pigab: [120 118 135  88  93 136 111]
panon: [ 78 156 123 155 143 112 178]
Sulez: [137 108  83 192 114 141 119]
vebo: [188  96 132 108 159 150 130]
reri: [169 174 117 109  95 123 163]
geku: [ 86  94 181 119 106 126 130]
viros: [181 152 160 121 131 153 179]
relim: [103 144 132  88 121 124  89]
vefu: [121 132 117 109  95  91 133]
tapep: [ 78 128 100 109 175  98 164]
kudud: [121  70 164 156 122 142 136]
[169 174 117 109  95 123 163] -> reri
where: [160] -> viros, 3
where: [111] -> pigab, 7
where: [142] -> kudud, 6
where: [163] -> reri, 7

gikun: [146 103 129 123 119 102 112 134 118 134 130 126 119 127 115 130 103 116
 175 136 112 129 131 106 111 106 107]
muzit: [161 111 127 105  95 107 104 137 101 122 135 153 105 117 113 150 107 131
 190 115 104 135 137 117  96  98  92]
ribiz: [146 103 129 123 119 102 112 134 118 134 130 126 119 127 115 130 103 116
 175 139 120 131 138 109 111 104 111]
Nub: [145 108 131 110 114 118 116 129 106 134 103 132 126 121 112 135 108 123
 174 136 115 133 137 107 108 108 102]
lumuk: [152 108 126 111 115 104 106 136 109 129 129 139 112 121 114 137 106 124
 183 121 109 132 124 109 103 104 101]
seze: [158 106 121 106 116 103 110 134 118 126 129 132 114 124 112 131 106 116
 184 131 121 132 142 110 112 104 106]
vorer: [144 106 121 106 116 103 110 134 118 126 129 132 114 124 112 131 106 116
 184 131 121 132 142 110 112 104 106]
zizon: [136 112 129  89 115  98 103 130 120 113 121 124 115 123 111 131 105 121
 169 146 118 131 142 108 114 107 103]
buba: [151 112 116  95 108 100 109 136 111 120 129 130 118 126 110 139 106 126
 184 122 112 131 139 108 103 107  99]
guta: [144 106 121 106 116 103 110 134 118 126 129 132 114 124 112 131 105 116
 184 131 121 132 142 110 112 104 106]
vafim: [105 117 113 150 105 101 107 135 116 116 128 128 118 125 114 135 105 122
 172 136 111 131 140 108 106 104 105]
meva: [146 109 118 123 116 101 111 134 116 118 127 127 118 127 108 133 105 119
 181 145 120 131 133 107 110 109 104]
[144 106 121 106 116 103 110 134 118 126 129 132 114 124 112 131 106 116
 184 131 121 132 142 110 112 104 106] -> vorer
[146 103 129 123 119 102 112 134 118 134 130 126 119 127 115 130 103 116
 175 139 120 131 138 109 111 104 111] -> ribiz
[146 109 118 123 116 101 111 134 116 118 127 127 118 127 108 133 105 119
 181 145 120 131 133 107 110 109 104] -> meva
[105 117 113 150 105 101 107 135 116 116 128 128 118 125 114 135 105 122
 172 136 111 131 140 108 106 104 105] -> vafim
start: [105 117 113 150 107] -> muzit, 13

mes: [ 73  79 153  97]
Lol: [101  79  73  83]
fus: [ 73  79 101 164]
start: [101  79] -> Lol, 1
start: [ 73  79 101] -> fus, 1
[101  79  73  83] -> Lol

vizi: [118 135 144 127 136 149 158 138 146 149  62 126 104  97 120 112  64 140
  64 156 124 155 139  66 166 125 158 155 155 129]
reg: [140 167 103 114 113 115 109 137 158 115 125 155  96  98 139 124 120 155
 118 121 145 108 136 116 149 143 109 108 108 123]
lumag: [161 146 136 150 104 150 114 125 136 134 143 123 111 117  99 115 103 124
  64 155 140  64 109 139 167 103 114 115 115 102]
[161 146 136 150 104 150 114 125 136 134 143 123 111 117  99 115 103 124
  64 155 140  64 109 139 167 103 114 115 115 102] -> lumag
start: [139 167 103 114 115 115] -> lumag, 24
next: [ 64 140  64 156 124 155] -> [139  66]
where: [127] -> vizi, 4
start: [ 96  98 139] -> reg, 13
where: [161] -> lumag, 1

lin: [127 131 136 167 198]
soli: [180 101 140 120 159]
Loko: [ 83  97  73 115 121]
Zudun: [178 116 166 137 130]
tidas: [180 101 140 155  88]
pupe: [180  90 140 155  88]
meb: [126  85 100 110  83]
bukam: [180 101 140  91  79]
next: [83 97] -> [ 73 115]
where: [115] -> Loko, 4

Kurod: [131 125 121 154 123 127 130 127 112 150]
duk: [143 134 135  99 149 117 113 123 119  72]
nor: [134 129 129 126 200 130 136 124 118 123]
pimul: [128 127 131  75 132 126 124 124 126  93]
Sudu: [120 130 138  71 130 129 130 126 121  68]
Luro: [120 124 129 200 130 126 128 125 151 190]
rab: [200 120 126 129 130 124 131 131 112  88]
ges: [118 124 124 108 120 126 133 124 125 126]
kegis: [131 121 127 159 121 131 135 135  95 160]
Tuka: [122 123 124 140 126 129 122 130 138 157]
sili: [147 135 128 139 156 115  94 125 143 103]
start: [130 136] -> nor, 6
next: [120 124 129 200 130 126] -> [128 125]
next: [200 130 126] -> [128 125]
next: [126 124] -> [124 126]
next: [128 127] -> [131  75]
[131 121 127 159 121 131 135 135  95 160] -> kegis

Pote: [ 72 192 181 161 159  89 110 164 136 196]
goreb: [ 93  91 189 190  67  89 175 116 178  86]
remo: [186  85 114 184 161  92  75 161  74  78]
nugo: [ 89 104 161 120  78 158 121  76  82  87]
debu: [150 122  63  90  89 145 171 107 169 160]
where: [74] -> remo, 9
start: [ 67  89 175 116 178  86] -> goreb, 5
where: [178] -> goreb, 9
where: [192] -> Pote, 2
where: [171] -> debu, 7

fuz: [164 163 163 161 158 155 153 146 139 134 127 121 114 109 105 101 100 100
 137 134 133 133 134]
napo: [164 163 163 161 158 155 153 146 139 134 127 121 114 109 105 101 100 100
 104 109 116 126 136]
Luvut: [164 163 163 158 161 155 151 146 139 134 127 121 114 109 105 101 100 100
 104 109 116 126 136]
next: [100 100 137] -> [134 133]
[164 163 163 158 161 155 151 146 139 134 127 121 114 109 105 101 100 100
 104 109 116 126 136] -> Luvut
[164 163 163 161 158 155 153 146 139 134 127 121 114 109 105 101 100 100
 137 134 133 133 134] -> fuz

galo: [ 91 143 127 183 116 122 142 113 126 123  87 135 163 112 107]
Sigib: [116 142 143  91 127 122 183 113 118 124  95 155 118 177 146]
femop: [182 112 134  95 114  99 125 135 140 124  90 192 111 114 113]
bir: [136 104 162  87 115 160 140 150 137 163  93 162 107 170 120]
start: [142 113 126] -> galo, 7
start: [ 91 143 127 183 116 122 142 113] -> galo, 1
where: [125] -> femop, 7
start: [124  90 192 111 114 113] -> femop, 10
next: [127 183] -> [116 122]
where: [111] -> femop, 13
start: [163  93 162] -> bir, 10

Madu: [142 140 112 124 158 166 107 113 127 162 120 136 114 129 113]
Gavev: [100 131 128 172 111  78 102 123 134  54 155 131 176 150 140]
tudom: [119 136 114 172 111  78 102 131 128  94 130 139 170 175 133]
start: [120 136 114] -> Madu, 11
next: [102 131 128] -> [ 94 130]
start: [142 140] -> Madu, 1
start: [107 113 127] -> Madu, 7

vagad: [ 83 161  88 143 116  85 176 168 128 168 121  86 126 129 115 165 138 130
  78 120 170 165 164]
Nadi: [ 69 111 174  88 186 174 133 140 173 114 179 175 176  80 172  75 128 172
  74 174  68  75  76]
norum: [143  60  74 192 105  93 174 164 114 154 112  93 118 188 118 143  65 122
 142 104 145 142 142]
biko: [186 153 162 147  74 124 108 106  83  88  81 123  83 160  88 185 126  87
 178  89 186 185 184]
next: [ 74 192 105] -> [ 93 174]
start: [ 83 160  88] -> biko, 13
next: [192 105  93] -> [174 164]
start: [140 173 114 179] -> Nadi, 8
next: [111 174  88 186 174 133 140 173 114 179 175 176] -> [ 80 172]

pugek: [121 101 107 111 158  96 112 144 147 104 131 139 156 120 117 142 120 161
 112 146 147 161 148 121 119 113 139 142  92 176 102]
Tusa: [145 128 134 143 109 120 117 129 100 164 118 135 121 116 106 140  70 142
 157 118 132 142 126 104 179 105 113 136 122  97 144]
kozer: [104 152 136 149 109 152 118  97 101  84 100 127  79 145 146 121 148 153
 118 100 134 117 153 136 143 162 121 111 158  82 132]
Mani: [142 128 111 126 128 119 166 148 154 130 145 125 148 120 148 147 117 119
 161 161 142 120 146 121 112 152 114 119 115 152 122]
Bavig: [135 112 144 111 112  87 103 127 131 180 140 134 137 126 104 121  98 128
 122 126 116 126 101 102 147  93 131 146 138 128 122]
start: [120 117 142] -> pugek, 14
start: [117 129 100 164 118 135 121 116] -> Tusa, 7
[104 152 136 149 109 152 118  97 101  84 100 127  79 145 146 121 148 153
 118 100 134 117 153 136 143 162 121 111 158  82 132] -> kozer
start: [120 117 142 120 161 112 146 147 161 148 121 119] -> pugek, 14
next: [148 147 117 119 161 161 142 120 146 121 112] -> [152 114]
where: [156] -> pugek, 13
[135 112 144 111 112  87 103 127 131 180 140 134 137 126 104 121  98 128
 122 126 116 126 101 102 147  93 131 146 138 128 122] -> Bavig

Zof: [183 170  98 181 142]
Pinis: [189 116 142 154  68]
vog: [183 170  98 181 161]
sus: [183 170  77  76 187]
tato: [183  98 170 181 156]
where: [76] -> sus, 4
[183 170  98 181 161] -> vog

kofet: [144 160 165 127 105 113 125 132 161 108 116 130 129 114 118 176 117 130
 101 122 138 149 142 138 152 156 146 124 138 140 121 119 136 151 140]
Dazis: [173 146 137 129 143 142 160 165 127 134 118 146 147 139 128  95 169 116
 171 165 149 114 105 148 150 134 134 139 104 144 114 150 142 156 138]
Zut: [101 112 120 152 137 155 103 166 125 106 135 148 147 139 128  95 169 116
 171 165 149 114 105 148 185 112 127 110 111 140 112 129 175 177 142]
degad: [153 152 126 158 174 153 117 119 110 184 174 126 127 163 167 116 132 164
 158 119 124 147 172 108  92 129 133 153 162 123 178 150 117  92 133]
rol: [112 101 135 166 103 137 155 106 152 120 125 148 154 118 148 139 107 131
 120 154 150 100  97 158 160 105  98 136 136 160 118 137 160 154 111]
next: [105  98 136 136 160 118 137] -> [160 154]
start: [155 103 166 125] -> Zut, 6
start: [112 101 135 166 103 137 155 106 152 120 125 148] -> rol, 1
next: [ 97 158 160 105] -> [ 98 136]
start: [101 135 166 103 137] -> rol, 2
next: [144 114 150] -> [142 156]
next: [124 138 140 121 119] -> [136 151]

bip: [102  93  94  97 101]
fomob: [200  88 147 191  72]
kitu: [127  93  70 127 157]
lur: [ 99 109 127  70 132]
fal: [133 118 184  92 170]
Nupo: [144  78  83 128 143]
start: [127  70] -> lur, 3
where: [101] -> bip, 5
where: [132] -> lur, 5
where: [72] -> fomob, 5
next: [102  93] -> [94 97]
next: [ 88 147] -> [191  72]

bemo: [125  90 153 196 120 164 124 139 150 104 146 124 104 150 131 122 111 129
  73 132 129 142 135 138 121]
Muri: [128 108 156 124  89 164 139 124 150 101 129 164 128 136 131 142 111 110
  81 136 143 150 134 126 121]
Tapuv: [128 108 156 124  89 164 139 124 150 101 129 164 128 136 131 142 111 110
  81 136  87 125 131 137 114]
[128 108 156 124  89 164 139 124 150 101 129 164 128 136 131 142 111 110
  81 136 143 150 134 126 121] -> Muri

govuk: [114 106  94 106 115]
nava: [129 147 139 194  74]
moku: [167 120 208 148 157]
Vodak: [159 134  91 118 128]
Mef: [131 139 139 163 167]
tig: [129 155  87 102 165]
Zoz: [131 147 142 198  77]
Dusud: [137 111 207  72 160]
vaz: [143 135  78 120 129]
start: [167 120] -> moku, 1
where: [159] -> Vodak, 1
where: [78] -> vaz, 3
next: [147 139] -> [194  74]
next: [129 147] -> [139 194]
start: [129 155  87] -> tig, 1
where: [160] -> Dusud, 5

Mezo: [171 177 143 122]
Gunu: [171 177 198 199]
Mezos: [172 123 176 100]
Koze: [172 123 172 107]
where: [107] -> Koze, 4
where: [198] -> Gunu, 3
[171 177 198 199] -> Gunu

Getug: [108 158  70  87]
Vufi: [111 115  93 125]
kodu: [109 146  77 143]
zakip: [101 176 117 165]
Vukun: [111 115  70 140]
Riv: [118 106  87 132]
start: [101 176 117] -> zakip, 1
[108 158  70  87] -> Getug
[109 146  77 143] -> kodu
[111 115  93 125] -> Vufi
where: [118] -> Riv, 1
where: [158] -> Getug, 2

